A small network was shown many inputs. Here are its activations along a few directions, one row for each input.
In each table, some parts of the input vary, and every possible input appears once, in random order.
A made-up example of a description, with smaller parts first: one of 4 places along a line, together with either a single point or one of 9 places around a ring or (one of 2 separate values, together with one of 5 places around a ring).
Shared parts are said once, and a part with two or three values counts as separate values.
In the rows, 128 means zero.

Rows:
x1: 161 176  76  97 171 122 152 123 113  88 127  84 144 158 145 151
x2: 157 154 146 119 159 141 164 116  97 128 127 121 142 121 131 144
x3: 149 136 136 122 150 133 145 123  89 138 120 106 136 113 134 135
x4: 126 105 178 136  94 143 126 112  76 135  98 113 107 103  84 113
x5: 101  68 178 122  94 110 137 148  85 148 122 173 104  61 126 115
x6: 103 132  67 147 117 110  90 149 207 124 162 124 138 163 140 119
x7: 111 126  94 144 131 141 104 139 229 134 165 138 142 180 148 117
x8: 149 164  94 110 179 129 155 112 129  96 108  76 143 150 146 151
x9: 146 129 170 125  90 137 109 112  84 149  98 146 121 117  98 131
x10:  97  67 194 127  98 132 130 137  83 147 119 179  98  73 114 114
x11: 109 152  75 159 126 110  96 138 216 121 163 148 133 168 142 117
Describe the family of inputs behind these rows.
> either one of 3 separate values or (one of 2 separate values, together with one of 4 places along a line)

Rows:
x12: 129 138  87 124 120 126 117 133 213 124 140 113 146 172 144 117
x13: 138 153  89 125 114 121 123 132 217 122 140 123 148 173 144 113
x14: 113 132 100 151 123 122 116 148 142 111 147 125 130 138 128 126
x15: 140 123 193 113  96 128 134 121  76 151 114 141 107  89  95 113
x16: 111 129 113 120 140 131 123 133 159 119 160 130 125 147 123 127
x17: 114  93 155 146 134 126 118 134 105 150 121 144 110 103 143 145
x18: 186 203  71  90 221 126 169 105  49  92 100  25 154 138 150 164
x19: 124 122 184 133 105 148 140 108  70 132 104 162 122  89  87 110
x20: 124  85 148 138 128 137 134 128 107 148 116 165 131 108 152 134
x21: 126 131  85 142 121 116 119 128 205 115 131 107 134 170 145 126
x22: 125 130 155 136 128 127 125 140 117 156 136 168 133  96 137 123
x23: 110 122 103 112 130 117 111 145 151 111 150 126 115 148 131 139
x24: 124 102 181 135 104 141 134 110  53 132 104 136 107  92  86 126
Describe the family of inputs behind these rows.
> either a single point or (one of 3 separate values, together with one of 4 places along a line)

Rows:
x25: 150 148 138 101 147 156 138 128  40 108 130 109 127 131 107 144
x26:  97 100 125 136 145 150 106 170 118 136 171 156 128 118 143 136
x27: 169 151 172 128 138 128 173 101  85 138  89 103 133 100 121 133
x28: 155 148 161 118  75 137 133 100  91 112 101 123 113 135  65 113
x29: 151 173  53 137 169  96 143 119 226 119 126  73 157 169 183 124
x30: 117 113 151 140 143 104 147 122 131 157 117 148 134  79 148 131
x31: 136 162  53 126 108 116 106 119 232  97 140  99 140 204 126 111
x32: 126 158  26 116 175 133 104 148 188  95 162  77 152 199 163 141
x33:  99 109 117 115 149 135 112 154  92 126 153 151 132 111 133 153
x34: 102  97 156 145  76 129 103 138 163 147 141 172 115 126 110 107
x35: 126 116 129 113 149 148 125 140  53 114 134 123 120 123 126 147
x36: 109 111 151 135  80 120 105 125 139 136 131 166 110 124 100 112
x37: 108 101 162 165 140 120 141 141 160 167 131 151 134  87 163 125
x38: 129 114 162 117  82 132 118 108 105 124 104 149 105 125  90 116
x39: 144 119 165 129 145 116 165 106  97 143  91 122 121  88 142 128
Changing only one part turns x34 into x37. The same change can be made to x31. Which row results?
> x29
Describe the family of inputs behind these rows.
> one of 3 separate values, together with either a single point or one of 4 places along a line
Change only the choice among 3 separate values in x39. List by row number the other rows that result.
> x35, x38
